Here are a small network's activations along a few directions, averaged over the inputs that share one value of a field.
Values that are neighbours, or in one group, have similar rows; names and order tell nothing.

Other fields vary at random and push rows far along two fixed directions, the same in every table; ignore that.

BET, 11 values:
duk: [ 1.96, -2.79, -3.48,  1.26,  4.44, -2.33, -0.91, -2.48, -1.36, -4.10,
  2.30]
dopo: [ 1.11,  2.69,  1.66,  1.33, -1.98,  2.33,  0.52,  0.27, -1.25,  2.63,
  0.09]
revor: [ 0.97, -0.90, -1.16, -1.11,  0.06, -2.46, -0.63,  0.96,  1.78, -1.21,
 -0.77]
katen: [-2.00,  3.11,  1.44,  0.63, -2.34,  2.23,  0.83, -2.22,  1.18,  1.78,
  1.03]
masuk: [-0.38,  3.65,  2.77,  2.17, -1.09,  1.96,  0.82, -2.67,  1.10,  1.07,
  4.46]
bel: [ 2.89,  4.13,  0.78,  1.70,  0.45,  0.81, -0.50, -1.44, -2.73,  0.00,
  3.09]
fode: [-1.80, -4.36, -1.22, -1.69,  0.28, -0.66, -0.16,  3.06, -0.72, -2.16,
 -4.37]
mon: [-5.25, -0.34,  3.69, -1.84, -6.03,  1.05,  0.79,  3.89,  2.70,  5.13,
 -3.87]
rafun: [ 0.07,  1.63,  1.92,  0.72, -0.29, -1.02,  0.21, -0.43, -0.46,  3.81,
  0.03]
gifa: [-2.62, -7.03, -4.69, -2.17,  3.79, -0.33,  0.53,  2.55,  1.79, -1.05,
 -6.75]
bileb: [ 5.05,  0.21, -1.71, -0.99,  2.70, -1.59, -1.51, -1.48, -2.02, -5.91,
  4.76]
BET is arranged as 3 separate groups.
List the group mates of rafun, in the order listed.
Answer: dopo, bel
List the group mates of revor, in the order listed.
Answer: fode, mon, bileb

GIV, 25 values:
nakot: [ 1.46,  0.35, -0.18, -3.38, -2.05, -2.10, -0.53,  2.14,  0.14, -0.28,
  0.15]
raf: [ 2.50,  3.57,  2.98,  1.82, -0.85,  1.93, -1.51, -0.75, -4.29,  1.83,
  3.06]
mafe: [-1.97, -1.22, -0.92, -1.67, -2.74,  0.76,  1.52,  0.73,  3.35, -1.34,
 -0.34]
bili: [-2.44, -2.16,  0.57,  1.36,  1.77,  0.06, -0.73, -0.04, -0.72,  3.82,
 -3.46]
gak: [-0.82, -0.64, -0.56,  1.85,  2.32,  3.29, -1.33,  0.55, -0.30,  0.32,
 -2.34]
kof: [ 4.85, -1.76, -4.09,  2.17,  6.87, -3.47, -2.09, -2.60, -2.61, -3.21,
  1.11]
zugip: [-5.44, -3.02,  1.06, -2.46, -3.39,  0.60,  1.05,  5.76,  0.79,  1.91,
 -6.30]
vovip: [ 0.87, -6.25, -2.05, -0.58,  4.06, -2.60, -1.91, -0.93, -1.33, -6.14,
  0.69]
kab: [ 1.81,  5.33,  1.75,  0.96, -3.65,  3.19,  1.38,  0.57, -0.72,  1.94,
 -0.03]
dorem: [-0.74, -0.77,  0.06, -0.77, -0.24,  2.01,  0.10,  2.43, -2.22,  1.57,
 -4.03]
lafu: [-0.95, -4.88, -2.31,  0.07,  5.47, -1.62, -0.40, -2.11, -0.23, -2.86,
 -1.07]
fidom: [ 2.66, -0.99, -3.96,  0.41,  4.45, -1.43,  0.18, -2.73,  2.03, -2.76,
  3.01]
fibar: [-1.30,  0.05,  1.24,  0.17, -1.87,  1.55,  0.18, -1.13, -0.65, -3.39,
  2.12]
bizot: [-0.79, -0.08, -0.90,  1.14,  1.75,  1.67,  0.59, -3.76, -1.14, -2.06,
  1.64]
zefe: [-0.08,  0.52, -2.87,  0.44,  1.14,  1.88,  0.72, -0.82,  0.94,  1.38,
 -2.98]
nikul: [-1.40, -3.11,  1.55, -0.74, -0.50, -1.67, -0.79,  3.27, -1.53, -0.88,
 -2.44]
rova: [ 3.73,  5.41,  2.03, -0.90, -4.10,  2.38,  1.32, -1.43, -1.92, -2.65,
  5.39]
bifet: [-0.19,  4.24,  3.95,  0.78, -3.28, -0.87,  0.51, -2.84,  0.60,  0.39,
  7.28]
kepi: [-0.73,  4.18,  2.35,  1.84, -3.55,  1.21,  2.67, -0.39,  3.03,  6.95,
  0.19]
dov: [ 1.68,  1.43, -1.52,  0.95,  1.03,  2.34,  1.28, -3.75,  1.75, -2.62,
  2.99]
reb: [-5.65,  0.16,  1.53,  0.38, -0.98, -0.77,  0.52,  0.21,  3.57,  5.24,
 -0.64]
bakit: [ 2.94, -1.35, -2.08, -1.77,  1.62, -2.56, -1.29,  2.11,  0.37,  0.54,
 -4.48]
guve: [ 3.75,  2.32, -0.10,  1.91,  0.16, -1.77, -1.22,  0.07, -3.62,  0.42,
  2.21]
kef: [-0.94,  1.51,  1.12, -1.13, -2.62, -1.01,  0.90,  0.38,  3.41,  0.05,
  2.46]
sodi: [-2.80, -2.85,  1.37, -2.83, -0.85, -3.00, -1.12,  5.08,  1.27,  1.82,
 -4.19]
GIV is arranged as a network in which each value has 4 neighbours.
Fewest steps between nikul and fidom?
Answer: 4
A value of GIV combines one of 5 hidden first parts with one of 5 second parts; all combinations occur once.
Changing only the second part turns guve into kof. dorem has the same second part as guve; what does that change turn dorem into?
Answer: gak
Changing only the second part turns nakot into kef. nikul has the same second part as nakot; what does that change turn nikul into?
Answer: vovip
Changing only the second part turns dov into kab. fidom has the same second part as dov; what does that change turn fidom into?
Answer: bakit
